A small network was shown many inputs. Here are its activations along a few directions, one row for each input.
Each table varies a few parts of the input and shows all the possible inputs, shuffled.
A made-up example of a description, with smaller parts first: one of 6 places along a line, together with either a single point or one of 11 places along a line or (one of 2 separate values, together with one of 8 places around a ring).
Shared parts are said once, and a part with two or three values counts as separate values.
In the rows, 128 means zero.

Other details of the inputs vary at random and push rows far along two fixed directions, the same in every table; ignore that.

Rows:
R1: [137 146 122 111 127 119 141 122 123 140 113 121 122 119]
R2: [133 139 106 129 152 130 137 115 132 137 142 124 121 125]
R3: [179  42 217 196  70 126  86 124 159  75 137  86 174 169]
R4: [117 139 116 137 136 152 145 105 131 131 132 137 105 114]
R5: [136 145 119 122 128 120 128 117 116 151 121 127 133 115]
R6: [ 95 144 136 134 120 140 149 114 114 139 113 135 126 132]
R7: [148 148 117 134 146 116 154  87 138 124 130 120 113 130]
R8: [112  93 109  66 140 193  98 234 135 113 171 157 143 101]
R9: [121 143 112 127 138 104 119 115 122 130 130 143 127 125]
R10: [112  96 119  62 119 182  92 244 122 129 148 150 148  98]
R11: [133 143 117 125 131 119 131 126 120 154 118 119 125 121]
R12: [118 140 110 130 142 103 124 123 127 134 127 135 118 131]
R13: [124 140 111 127 142 105 130 126 123 127 123 139 113 132]
R14: [117 142 122 132 112 142 140 115 119 148 107 132 111 114]
R15: [134  84 162 171  88 130 103 119 147  94 127 126 114 142]
R16: [112 145 130 126 141 119 140 124 118 146 121 123 141 140]
R17: [135 141 108 126 148 130 133 106 128 134 144 131 130 118]
R18: [116 148 135 112 136 119 149 120 120 130 117 125 138 138]
R19: [155  88 158 151 102 107 108 127 153  87 131 118 128 146]
R20: [127 153 135 142 141 107 153  99 115 138 109 116 131 149]
Each input here is: one of 4 separate values, together with either a single point or one of 4 places along a line.
Question: The inputs of R13 and R10 match in every part but the choice among 4 separate values. If R9 is changed in the same way as R13 into R10, which row does it become?
Answer: R5
Question: Change only the place on the line of 4 in R2. List by row number the other rows that result.
Answer: R7, R8, R17

Rows:
R21: [138 140 116 135 150 107 138 111 128 118 130 128 116 139]
R22: [108  62 162  86  96 188  77 229 142  98 161 138 172 122]
R23: [152  53 196 154  85 151  94 164 158  81 138  99 154 156]
R24: [122 142 128 133 125 104 140 116 123 138 108 120 119 140]
R25: [150 149 114 131 143 110 141 103 126 136 118 121 106 126]
R26: [112 138 118 147 118 120 137 101 130 130 118 137  97 125]
R27: [ 70 131  98  78 139 167 119 186 114 128 146 181 118 102]
R28: [ 86 149 105  71 139 155 117 188 101 162 127 157 137  97]
R29: [136 139 113 135 144 108 131 102 126 121 134 131 125 134]
R30: [148  98 163 144  92 129 106 133 131 115 120 111 142 135]
R31: [147 142 117 135 138 125 149 104 131 132 130 121 123 123]
R32: [169  54 166 155  88 130  86 159 167  79 149 110 142 138]
R33: [ 78 135  95  78 133 192 129 184 117 141 139 169 120  92]
R34: [168  57 175 154 102 148  94 156 167  76 154 101 142 147]
R35: [139  97 163 148 109 122 115 140 135  99 125 118 141 156]
R36: [ 97 138  97  61 157 162 123 187 128 134 156 160 136  98]
R37: [121 143 125 133 119 105 133 108 121 140 113 123 128 136]
R38: [136  95 157 156  97 120 103 139 138 119 125 113 141 143]
R39: [145 141 113 135 136 128 143  99 127 136 133 118 125 125]
R40: [148 148 112 132 137 110 134  93 124 140 122 124 115 121]
R41: [123 142 124 145 118 130 136  99 124 131 112 135  98 118]
R42: [127 144 131 135 123 128 148 103 115 143 115 116 136 132]
R43: [150 141 119 130 135 112 135 106 130 132 123 126 116 119]
R44: [120 152 131 135 136 100 147 101 117 130 113 133 131 142]
R45: [129 144 133 135 129 128 155 112 117 141 110 113 127 137]
R46: [169  48 165 156  83 136  76 159 165  80 152 107 146 140]
R47: [119 143 131 135 130 108 135 106 115 130 118 131 136 143]
R48: [143 146 112 146 144 124 146  95 125 147 129 119 121 125]
R49: [132 145 135 130 125 114 140 114 116 141 103 119 119 132]
R50: [ 84 140 106  74 139 173 126 194 104 159 137 153 148 102]
R51: [ 92 136  88  75 162 152 110 190 115 137 154 167 137 104]
R52: [119 154 135 131 138 112 153  95 124 138 114 122 130 136]
R53: [147 141 116 135 141 128 150 108 129 132 128 115 116 130]
R54: [132 146 136 129 122 111 140 110 118 140 105 124 126 126]
R55: [135 136 109 142 139 106 127 108 132 139 128 125 117 126]
R56: [139 138 111 133 139 105 136 113 134 129 125 122 109 132]
R57: [ 69 134 102  73 141 182 124 180 123 135 146 172 119  97]
R58: [139 137 122 134 141 120 135  96 136 127 137 119 125 131]
R59: [137 140 117 134 147 104 137 106 130 118 132 133 123 132]
R60: [134  96 168 154 109 136 111 131 139 116 132 110 148 144]
R61: [149 140 118 144 138 113 127 101 126 142 123 122 115 122]
R62: [122 143 130 132 122 101 140 112 125 137 111 125 126 134]
R63: [129 144 134 134 125 125 154 107 119 140 113 118 134 130]
R64: [133 140 120 140 149 121 134 101 134 136 136 122 123 129]
R65: [117 142 132 144 135 109 132 110 114 137 118 131 134 143]
Question: The inputs of R47 and R22 match in every part but one. If R35 is changed in the same way as R47 into R22, which row does it become?
Answer: R23
Question: The inputs of R26 and R33 match in every part but one. If R56 is changed in the same way as R26 into R33, which row does it become?
Answer: R53
Question: Describe the family of inputs behind these rows.
Answer: one of 5 places around a ring, together with either a single point or (one of 2 separate values, together with one of 4 places along a line)
Question: A walk changes only the place on the ring of 5. It starts at R40 and steps to R39. List the rest of the walk in order.
Answer: R58, R29, R46
Question: A walk changes only the place on the line of 4. It starts at R24 and steps to R62. List the rest of the walk in order.
Answer: R37, R38
Question: List by row number the other rows that have the place on the ring of 5 in common with R41.
Answer: R25, R28, R30, R40, R43, R49, R54, R61
